Each row below holds a small network's activations on one input, seen along a few directions.
In each table, some parts of the input vary, and every possible input appears once, in random order.
Descriptions start from the smaller parts, as in this example, which fits no table here: one of 4 places along a line, together with either a single point or one of 9 places around a ring or (one of 2 separate values, together with one of 5 places around a ring).
Shared parts are said once, and a part with two or three values counts as separate values.

Other details of the inputs shift rows strongly along two fixed directions, in all tables alike. That doesn't count.

Rows:
row 1: [ 30.6  21.0 -25.8  28.9  24.6 -33.7  -4.1  48.0 -27.5   7.7 -42.1]
row 2: [-52.4   7.6 -17.2  -5.0  13.8 -17.6  21.7  -3.3  19.2 -23.5  18.5]
row 3: [ -3.7   2.0  47.8 -14.4  -7.5  41.4   9.7 -43.4  25.0 -10.9   9.7]
row 4: [ 77.6   4.3  41.4   0.5  -4.4  43.1 -11.7   5.9 -14.1  21.4 -20.7]
row 5: [-20.5 -14.1  29.7 -20.4 -26.1  24.3   0.2 -40.8  26.8  -1.1  42.5]
row 6: [-60.2  -5.7 -52.3  -3.8  23.0 -44.5   7.2  28.0  -0.5 -30.5  25.0]
row 7: [ 10.2  -9.4  45.5 -17.5 -15.5  54.3   7.2 -30.9  20.0  -2.2  19.2]
row 8: [-31.5  -5.6  -4.6 -14.3 -14.8  -3.4   3.8 -14.9  17.1  -5.1  40.3]
row 9: [-43.0 -11.5  20.6  -6.0 -13.6  26.9  13.8 -58.0  21.4   3.0  15.7]
row 10: [-56.3  -2.1 -29.3 -16.3  12.2 -21.3  20.1   0.2  22.6 -19.4  34.2]
row 11: [-32.9  -6.8 -28.3  -6.3  18.7 -29.2  -2.2  13.6   1.5 -22.7  14.1]
row 12: [-18.6  -2.0  35.7  -4.7 -15.7  41.6   9.4 -52.3  15.4  -1.9   3.0]
row 13: [ 24.7  10.1  25.4   8.8   4.4  12.6  -1.7  -9.4  -1.7   3.4 -24.8]
row 14: [-66.4 -11.5 -33.0 -18.5 -10.1 -34.8  11.0   3.3  21.9  -8.0  32.1]
row 15: [-60.9  -2.2 -13.0   3.7  -1.3  -6.2  20.1 -20.0  13.8 -13.4  11.4]
row 16: [ 16.1   1.5  42.4 -11.1  -0.4  30.4   5.0 -24.0  12.9  -0.8   4.2]
row 17: [ -9.4   6.0  43.5 -14.3  -9.9  43.0  10.9 -38.5  22.9 -13.2  12.1]
row 18: [ 53.6   9.4  39.5   1.2   1.9  33.4  -1.5   2.5  -9.6  10.1 -16.6]
row 19: [-61.7 -13.1 -56.8  -2.7  20.6 -42.1  -0.7  15.7   8.9 -25.0  24.1]
row 20: [ 39.1  23.4 -23.5  23.2  28.9 -32.4  -3.0  52.5 -26.4   6.6 -35.9]
row 21: [ 44.7   0.7   4.7   0.4 -14.4  -6.7 -19.1  29.6 -18.4  27.0 -20.2]
row 22: [  5.0  20.4 -30.0   7.4  27.0 -35.1   5.3  40.0 -13.0  -2.3 -10.0]
row 23: [ 40.5  18.3 -20.1  30.9  16.7 -20.3  -9.9  34.5 -35.0  20.3 -46.0]
row 24: [ 11.1   9.1 -44.4  32.3  21.7 -43.9  -5.5  33.4 -28.5  22.6 -35.3]
row 25: [ 13.0 -10.2  31.5  -6.6 -26.6  26.1  -9.3 -24.1  16.9   6.7  24.9]
row 26: [ 44.0  -9.9  -0.2  10.5   7.0   7.7 -26.5  20.1 -18.6   5.3 -21.2]
row 27: [-79.6   0.3 -64.7  12.4  15.9 -49.6  22.2   9.5   1.0  -6.3  14.1]
row 28: [ 57.2  -0.5  28.3   4.5 -21.8  24.5 -19.5   3.7 -10.8  21.5  -0.8]
row 29: [ 10.5   7.6 -43.1   8.1  27.5 -40.0 -16.2  50.4 -25.9  -8.3 -15.8]
row 30: [ 62.2   0.8  16.6   0.3 -12.0  -2.4 -27.2  23.6 -16.2  34.1 -31.5]
row 31: [-47.8 -10.7 -30.9  -9.6 -16.7 -22.9  19.0  -7.8   8.5 -15.0  27.1]
row 32: [ 46.0  14.9  36.6  10.5  -1.7  28.1  -7.4  -8.0  -8.6  10.5 -32.9]
row 33: [-25.1  -8.2 -37.3  -2.3  -9.4 -35.2  11.1   4.7   0.5  -6.9  12.2]
row 34: [-31.8  -3.5 -21.6 -10.2  12.6 -15.9  16.3   5.6  14.5 -11.8  23.4]
row 35: [ 46.7 -10.7  24.3   1.1  -0.8  26.7 -29.9  -6.6  -5.8   7.5 -17.1]
row 36: [-28.6   1.8  27.4  -6.4 -10.5  31.5  15.8 -33.3  18.9 -15.9   8.6]
row 37: [-87.7  -2.2 -48.5   4.6   6.6 -29.4  26.2  -8.1   7.4 -10.3  22.2]
row 38: [-45.8  -7.9 -42.0 -10.2  -6.7 -39.3  15.3  -3.9   5.5 -12.8  21.8]
row 39: [ 49.1  17.3  -1.1  25.3  19.4 -14.3 -10.5  29.7 -22.8  12.5 -45.8]
row 40: [ 56.3   3.1  -8.0   9.6  -6.3 -22.4 -22.8  46.7 -25.5  30.9 -31.2]
row 41: [ 57.9   7.4 -23.0  14.4  -6.5 -26.2 -14.9  33.3 -33.2  19.1 -32.6]
row 42: [-32.8 -17.4  28.8 -22.2 -11.1  36.5   3.5 -33.8  18.5 -25.6  32.5]
row 43: [ 41.3  13.8  -0.8  22.4  12.3  -9.2 -12.0   9.8 -22.3  20.7 -43.9]
row 44: [ 50.5   1.6  59.9  -4.6  -7.0  52.2  -0.7 -17.6   2.1   8.3  -9.7]
row 45: [-20.9  -7.4  29.7  -2.5 -19.6  41.9   6.6 -54.6  13.4   8.2   6.7]
row 46: [ 32.0 -15.7  36.6  -7.0 -10.7  45.7 -23.8 -22.9   1.3   1.7  -2.6]
row 47: [ 49.3  17.6 -29.6  12.4  25.4 -28.6  -8.7  53.0 -25.4  15.1 -25.0]
row 48: [  8.4   3.5 -32.0   9.7   3.1 -35.8  -6.7  35.9 -12.8   9.6   9.5]
row 49: [ 21.9 -14.2  37.0 -11.1 -40.2  38.8   0.6 -35.6   3.8   4.1   6.1]
row 50: [-28.3 -22.9  23.1 -16.9 -14.7  40.0  -5.7 -34.9  19.1 -17.8  28.4]
row 51: [-29.2 -21.1  30.4 -20.9  -8.5  31.8  -0.1 -34.3  22.4 -26.1  28.3]
row 52: [-17.3  20.9 -42.8  11.3  29.5 -44.4  14.3  40.1 -12.1 -10.1  -6.3]
row 53: [ 54.1   0.7  17.3  -4.2 -19.6   5.9 -22.3  16.5 -13.7  28.3 -22.4]
row 54: [-55.0   5.8 -45.6  12.4  18.8 -42.8  14.3   8.3   0.3  -9.4   0.3]
row 55: [ -6.5  -4.5  45.9 -16.8  -7.4  41.3  13.5 -37.2  25.0 -10.0  18.4]
Each input here is: one of 5 places around a ring, together with either one of 3 separate values or one of 8 places along a line.
Question: The inputs of row 31 and row 33 match in every part but the place on the ring of 5. If row 7 is changed in the same way as row 31 into row 33, which row does it become?
Answer: row 34
Question: The inputs of row 1 and row 36 match in every part but the place on the ring of 5. If row 48 is changed in the same way as row 1 into row 36, which row does it become?
Answer: row 28
Question: Which other rows does row 21 become when the place on the ring of 5 takes its other values? List them by row number.
Answer: row 14, row 30, row 40, row 53
Question: Which other rows agree with row 3 in the place on the ring of 5? List them by row number.
Answer: row 5, row 9, row 10, row 11, row 13, row 16, row 30, row 35, row 38, row 43
Question: Start at row 18 and move only the place on the ring of 5, one step at a time. The first step leads to row 44. Which rows follow, in order?
Answer: row 55, row 16, row 22

Rows:
row 56: [25.6  0.1 36.3 -4.5 -6.1 33.1 -2.9 -9.4  6.9  2.1 -0.8]
row 57: [ 7.2 -4.3  3.3  6.5 -2.4 13.5 -3.1 -9.9 -3.2  4.0 -8.4]
row 58: [ 44.1   4.1  30.8   6.8  -7.4  23.9 -19.0  -7.5 -12.7  13.3 -25.2]
row 59: [ 61.0   1.4 -72.0  15.0   9.4 -78.6 -36.3  93.5 -48.3  29.4 -22.6]
row 60: [-27.2   0.5 -24.9   8.2   6.9 -17.1   2.0   1.6   3.8  -3.1   4.2]
row 61: [-67.9  -1.7 -17.0 -11.1  -2.7 -15.3  22.6 -11.1  21.7 -19.0  28.1]
row 62: [-67.0   0.1 -23.1  -8.1  -1.9 -18.3  27.4 -16.1  19.1 -17.3  35.4]
row 63: [ 30.5   3.7  34.5  -7.5  -8.4  31.3  -1.0 -13.6   3.8   0.9   0.6]
row 64: [-25.1   5.4 -28.1   6.9   9.2 -26.1  12.4  15.4  -1.1   1.3   4.2]
row 65: [ -6.6  -0.1  16.5  -8.3 -12.5   9.5  11.7 -20.0  10.9  -5.7   5.3]
row 66: [-18.2  -8.3   1.4  -7.1   4.4  10.2   3.1 -10.1   6.6 -15.6  11.2]
row 67: [ 47.4  -0.6  33.9   6.0   1.8  24.4 -17.8  -2.6 -10.9   6.4 -16.6]
row 68: [  4.0  -2.4  21.0  -7.3  -7.0  20.9  -0.4 -19.0  10.8   4.8  -5.0]
row 69: [ 3.0 -2.3  6.0  2.5 -3.5  7.6 -2.6 -6.1 -3.8 -2.3 -8.7]
row 70: [16.2  1.3 12.5 -3.7  6.3 10.6 -5.5  1.2 -1.1 -0.4 -4.5]
row 71: [-27.0   3.3 -31.2   5.6  13.7 -29.5   9.4  13.8  -2.6   1.3   2.8]
Question: What is each input in this table made of?
Answer: either a single point or (one of 3 separate values, together with one of 5 places along a line)
Question: Which other rows does row 61 become when the choice among 3 separate values takes its other values? List them by row number.
Answer: row 56, row 64

Rows:
row 72: [-13.4  -2.3 -33.9   8.9  -2.1 -25.2  -2.4  20.0  -9.3   3.5   7.8]
row 73: [ 69.9 -11.8  44.6   0.8 -28.0  38.8 -33.2 -10.1 -15.0  22.7 -32.7]
row 74: [-54.4   0.8   1.5 -18.7  -3.3   0.8  34.7 -15.2  28.9 -19.8  37.6]
row 75: [-46.6 -20.4  -9.5 -14.0 -20.8   2.1   9.0 -26.3   9.1  -7.4  31.5]
row 76: [-61.4  -4.7 -11.6 -27.7   3.1  -3.7  22.2  -5.4  28.4 -24.2  46.3]
row 77: [ 20.2  26.8 -35.8  19.4  14.5 -41.5   9.6  31.1 -22.1  24.2 -33.8]
row 78: [ 40.2  23.0  -9.0  14.0  14.9 -23.9   2.8  46.1 -19.5  12.3 -23.8]
row 79: [-47.2  -1.7   2.8 -23.6  -1.1   5.1  15.3  -5.5  24.1 -20.6  37.8]
row 80: [ 36.5   8.4 -18.9  12.4  21.5 -23.8 -16.9  38.3 -22.4  -3.7 -22.4]
row 81: [-74.1 -18.4 -18.7 -10.7 -17.5  -7.9  12.8 -27.5  14.6 -17.9  38.1]
row 82: [ 30.1  -0.3 -31.8  17.9   3.6 -24.5 -11.3  35.8 -25.1  18.2 -13.6]
row 83: [ 27.5  30.9 -28.5  23.0  12.8 -39.5   4.2  34.5 -24.3  25.0 -38.8]
row 84: [ 56.5   3.1  41.1  11.6   1.7  36.4 -18.8 -13.6 -13.0   3.3 -33.4]
row 85: [ 74.6  -3.8  52.6 -11.1  -8.4  49.3 -18.5  -4.6  -4.4   7.9 -12.1]
row 86: [-59.4  -0.4   1.4   3.1  17.7  15.2  20.8 -30.4  17.7 -15.7   8.3]
row 87: [-47.9   2.0   3.5 -12.1 -12.9   0.1  31.9 -28.4  23.7 -13.9  22.6]
row 88: [ 65.8 -15.6  76.4  -6.8 -36.2  79.7 -18.8 -47.7   9.0  24.4   2.5]
row 89: [ 42.0 -16.2  72.4 -16.9 -19.3  72.6 -12.0 -49.0  14.4  -7.0   5.2]
row 90: [ 21.1  17.1 -25.1  29.2  35.0 -24.6  -5.4  30.6 -25.2   4.1 -41.5]
row 91: [-69.5  -0.5  -0.7  -0.3  10.2   9.7  19.4 -34.6  23.0 -28.1  14.9]
row 92: [-36.6  -5.3  -0.4  -5.6   8.4   7.0  10.2 -24.9  13.3 -24.8  12.2]
row 93: [ 43.9  24.4 -13.2  20.8   7.3 -30.1   1.5  36.9 -24.0  16.9 -38.0]
row 94: [ 44.6   9.9 -12.9   4.4  17.9 -17.4 -16.1  45.2 -20.2   0.5 -17.3]
row 95: [ 17.2 -12.8  44.7 -14.4 -23.6  37.1 -13.2 -30.5  14.2  10.2  14.8]
row 96: [-39.1  -7.4 -11.0  -7.0  -8.8  -6.9   3.4 -13.5  16.8  -3.4  37.2]
row 97: [-15.9 -11.3 -37.7  -1.5  -2.5 -31.1  -7.5  17.7  -7.6  -1.2  -2.2]
row 98: [-21.1  -4.9 -36.2  -3.8   8.6 -39.3  -2.1  21.0  -0.1   3.0  15.4]
row 99: [-49.2  13.0 -33.9  19.6  35.7 -26.0  13.3  11.8  -3.4 -10.4 -12.0]
row 100: [ 14.5   0.5 -33.1   7.8   6.0 -43.4 -18.7  40.2 -17.4  10.8 -15.4]
row 101: [ 31.0 -22.2  60.7 -18.8 -34.6  54.9 -16.2 -42.0  15.7  11.2   4.6]
Question: What is each input in this table made of?
Answer: one of 2 separate values, together with either one of 6 places around a ring or one of 9 places along a line
Question: The inputs of row 87 and row 93 match in every part but the choice among 2 separate values. If row 85 is changed in the same way as row 87 into row 93, which row does it become?
Answer: row 94
Question: Start at row 98 and move only the place on the ring of 6, one step at a time. The first step leads to row 88. Which rows follow, in order?
Answer: row 82, row 75, row 97, row 101
Question: Which other rows does row 73 become when the place on the ring of 6 takes its other values? List them by row number.
Answer: row 72, row 81, row 95, row 96, row 100

Rows:
row 102: [-23.8  -8.6  -7.0  -8.5 -13.2  -4.2   5.8  -9.1   9.5  -0.8  23.4]
row 103: [-25.8  10.2 -16.8  -0.7  15.9 -17.3  13.3  11.1   6.7  -9.7   9.3]
row 104: [ 22.8  -4.7   0.3  -1.2 -12.8  -2.8  -9.6   6.9  -7.1  11.0  -7.0]
row 105: [-17.5   6.8  -4.3  -2.3   8.5  -2.6  14.4   2.0   5.8  -9.1  10.0]
row 106: [-10.4  -3.2 -18.6  -4.6  -4.5 -21.3  -1.1  11.6  -0.8   4.7   6.7]
row 107: [-8.7 -7.2  2.4 -1.0  2.9 10.2 -2.1 -6.8  3.2 -7.1  7.9]
row 108: [ 39.3  -1.9  14.8   5.7   2.9  13.2 -17.8   4.5 -12.8   4.6 -21.9]
row 109: [ 3.0 -4.4 -4.2  1.3  5.1  0.4 -5.5  2.1 -4.7 -6.3 -2.1]
row 110: [-34.6  -7.7  48.0   0.1 -31.8  53.9  17.3 -80.4  23.6   5.8   2.2]
row 111: [-40.2  -1.7 -31.1  -0.1  16.4 -25.4   3.7   9.7   5.6 -14.4  15.1]
row 112: [ -7.5  -2.2 -16.7  -1.7  -4.7 -16.6  -0.9   9.7  -0.1   7.5   8.8]
row 113: [  5.3  -2.8 -10.6  -0.2 -11.7 -11.3  -3.2   7.4  -6.3   6.1   3.3]
row 114: [ 8.1  7.6  6.3 -0.4  6.0  0.7  5.0  4.4  0.9 -5.0 -6.4]
row 115: [ 30.4   9.2  12.1   4.5   5.9   8.2  -0.1   8.5  -7.2   2.3 -14.4]
row 116: [ 28.7  -0.2   8.0   5.7   7.3   5.7 -16.0   9.3 -11.0   4.9 -17.5]
row 117: [ 30.9  11.0  17.2   3.6   7.6   9.5  -3.4   9.0  -5.2   5.7 -17.2]
Question: What is each input in this table made of?
Answer: either a single point or (one of 3 separate values, together with one of 5 places around a ring)
Question: Which other rows does row 111 become when the choice among 3 separate values takes its other values? List them by row number.
Answer: row 103, row 112
Question: Which other rows does row 117 become when the place on the ring of 5 takes its other values? List them by row number.
Answer: row 103, row 105, row 114, row 115
